These are the activations of a small neural network, seen along a few directions. Each row is one input.
Each table varies a few parts of the input and shows all the possible inputs, shuffled.
Descriptions start from the smaller parts, as in this example, which fits no table here: line(4) and (point or ring(9) or (values(2) and ring(5))).
Shared parts are said once, and a part with two or three values counts as separate values.
(in the rows, 128 means zero)

Other details of the inputs vary at random and push rows far along two fixed directions, the same in every table; ignore that.

Rows:
row 1: [ 86 169 144 138 151 106 137 152 118 141 116  94 127 126]
row 2: [116 169 148 150 167 129 136 138 110 158 135  97 135 133]
row 3: [125  99 128 107 113 100 114 101 144  96 163 109 140 161]
row 4: [134 108 123 104 129 103 124 112 138  90 155 125 131 164]
row 5: [103 195 117 152 184 117 161 198 109 146  58 135 107  93]
row 6: [ 89 167 141 142 119 108 131 121 108 141 122 109 142 156]
row 7: [117 160 129 168 174 132 132 172 111 158  91 116 134 117]
row 8: [175  99 115 102 121 165 137 148 158 135 124 150  91  35]
row 9: [161  81 122 103  98 170 128 123 157 126 134 163 102  68]
row 10: [ 95 169 148 153 190 142 137 177 110 146 107 108 125 107]
row 11: [143  97 103  88  97 154 134 142 158 101 111 173  88  73]
row 12: [127 109 113  84 113 161 142 153 159  95 115 173  76  55]
row 13: [159  83 121  89 147 166 123 146 166  94 144 155  91  73]
row 14: [146  98 108  79 108 149 137 131 156  80 133 181  88  95]
row 15: [130 128 136 121 158 154 135 152 137 129 133 124 105  83]
row 16: [ 96 141 133 142 122  99 112 108 112 115 132 116 155 200]
row 17: [ 97 163 139 140 113 106 133 106 106 141 133 106 146 171]
row 18: [151 100 128  94 115 179 134 135 156 119 138 164  90  55]
row 19: [130  94 128 112  70 102 109  68 136 101 175 119 156 190]
row 20: [154  80 130  96 100 169 123 117 161 111 154 157 104  83]
row 21: [131 104 110  82 109 160 136 149 160  91 121 173  81  70]
row 22: [105 180 148 152 180 141 146 164 108 161 115 102 121 105]
row 23: [181  92 127 129  95 109 110  67 131 140 175 107 163 167]
row 24: [138  89 126 118  59  97 106  66 137 118 159 116 160 185]
row 25: [137 149 136 164 139 114 129 118 106 168 129  95 156 150]
row 26: [116 136 135 165 144 126 113 121 107 143 116 127 157 176]
row 27: [141 105 109  79 112 155 138 143 153  89 125 181  77  77]
row 28: [ 99 155 129 151 112 103 131 118 106 144 113 116 150 162]
row 29: [ 88 193 139 136 164 117 155 165 110 150 104 101 111 103]
row 30: [112 150 140 159 161 131 126 132 103 128 124 135 145 175]
row 31: [142  93 112  73 130 143 132 147 168  84 135 154  83  72]
row 32: [ 97 181 119 153 165 114 146 186 113 149  70 117 119 104]
row 33: [111 156 129 152 123  92 131 135 115 153 108  93 145 141]
row 34: [156 105 118  69 106 138 140 118 162 105 155 140  87  70]
row 35: [162  81 124 132 103 121 105  76 126 109 160 144 161 197]
row 36: [ 78 182 139 137 174 120 147 180 112 137  94 107 116 106]
row 37: [179  80 108 103 130 157 123 144 162 111 127 162 101  67]
row 38: [159  98 120 101 109 178 137 136 152 133 123 169  92  48]
row 39: [ 98 160 147 157 186 132 131 162 113 140 115 105 131 128]
row 40: [109 172 127 150 134 100 140 146 110 160  98  97 135 121]
row 41: [ 83 191 131 138 192 121 153 192 108 135  87 123 100 104]
row 42: [154 114 107  83  88 151 149 123 151 124 122 169  84  60]
row 43: [124 144 141 162 122 123 125  99 101 164 133 111 161 171]
row 44: [132  83 134 111  57  95  99  55 140 102 184 110 165 203]
row 45: [107 156 125 149 128 101 126 125 101 132 106 130 144 176]
row 46: [145  84 112  73 115 137 126 133 170  83 150 144  95  90]
row 47: [141 123 141 158 100 104 108  57 102 156 165 101 186 219]
row 48: [159  92 101  86  96 142 134 123 155  89 123 181  96  99]
row 49: [118 155 133 171 167 125 131 158 110 157  99 111 141 125]
row 50: [116 131 140 163 128 124 114 110 102 148 128 116 168 179]
row 51: [180  74 117 103 103 153 124 125 163 126 143 141 108  69]
row 52: [ 98 186 141 155 215 148 148 200 104 146  88 127 102  93]
row 53: [143  76 122 114  55  94  97  54 133 103 169 118 174 209]
row 54: [113 151 148 155 133 130 127 108 105 153 141 109 153 167]
row 55: [149 103 116 119  88  96 119  96 138 121 146 110 146 147]
row 56: [139 102 106  91 100 154 140 144 157 104 107 174  85  60]
row 57: [104 155 154 154 167 128 127 149 114 151 128  94 137 131]
row 58: [128 116 140 164 106 107 105  74 106 146 154 105 184 210]
row 59: [159  65 128 132  82 116  88  58 133 110 176 125 178 214]
row 60: [147  90 118  74 105 135 133 124 167  92 155 139  94  78]
row 61: [110 125 147 161 131 117 106  96 109 129 149 108 170 203]
row 62: [133 135 135 167 137 109 120 117 109 156 133  96 164 160]
row 63: [ 99 150 142 161 156 137 120 140 108 137 120 123 145 161]
row 64: [106 136 147 157 136 128 114 114 106 136 140 113 163 181]
row 65: [148  98 145 118 117 125 107  92 136 122 177 101 147 151]
row 66: [156  79 120  95 120 172 118 127 159  94 144 174 100  92]
row 67: [159  81 117 105 112 171 127 129 155 113 127 173 102  74]
row 68: [103 167 130 147 113 107 139 117 103 156 110 114 143 153]
row 69: [ 99 181 119 152 171 113 146 186 112 148  67 122 116 104]
row 70: [141  95 136 121 136 131 106 113 141 107 163 114 142 155]
row 71: [ 74 208 141 139 182 128 161 199 110 156  79 108  95  67]
row 72: [105 162 123 154 145  97 136 151 114 143  94 106 139 136]
row 73: [126 163 125 147 121  88 136 113 107 158 121  95 148 153]
row 74: [104 162 138 138 111 101 130  96 106 141 139 109 149 178]
row 75: [104 176 140 154 208 140 145 183 109 136  99 126 115 115]
row 76: [111 148 141 158 156 130 120 129 100 133 128 129 145 176]
row 77: [145  77 117 116  68  93  94  59 136  96 163 128 167 214]
row 78: [118 151 134 165 155 131 125 137  98 148 106 136 143 160]
row 79: [160  86 138 121  80 120 102  45 131 122 198 116 168 202]
row 80: [165 112 104  85 101 142 150 140 159 125 117 147  83  42]
row 81: [143 112 110  85  91 157 145 139 155 122 110 166  82  46]
row 82: [177  78 113 101 116 160 125 137 158 117 134 151 107  65]
row 83: [149  73 139 126  82 120  96  54 133 109 194 118 171 202]
row 84: [ 93 145 139 141 113 102 118 110 109 122 134 109 159 187]
row 85: [185  87 106 103 136 157 135 146 156 108 125 171  98  70]
row 86: [102 194 117 152 180 118 157 199 105 152  60 131 104  90]
row 87: [120 177 128 167 193 138 145 190 103 162  77 132 116  97]
row 88: [115 145 125 148 124  90 124 126 112 139 115  95 158 163]
Description of these inputs: values(2) and line(4) and line(11).
The inputs of row 34 and row 1 match in every part but the line(11) part. If row 42 is changed in the same way as row 34 into row 1, which row does it become?
> row 24
The inputs of row 22 and row 52 match in every part but the line(11) part. If row 43 is changed in the same way as row 22 into row 52, which row does it become?
> row 78
The inputs of row 60 and row 41 match in every part but the line(11) part. If row 62 is changed in the same way as row 60 into row 41, which row does it become?
> row 87
A walk changes only the line(11) part. It starts at row 79 and steps to row 54. List the rest of the walk in order.
> row 18, row 20, row 83, row 64, row 61, row 63, row 66, row 76, row 30
Which other rows does row 72 become when the line(11) part takes its other values? List them by row number.
> row 5, row 32, row 33, row 40, row 55, row 69, row 73, row 80, row 86, row 88
Which other rows does row 22 become when the values(2) part takes its other values? List them by row number.
> row 29
Which other rows does row 20 become when the values(2) part takes its other values? List them by row number.
> row 44
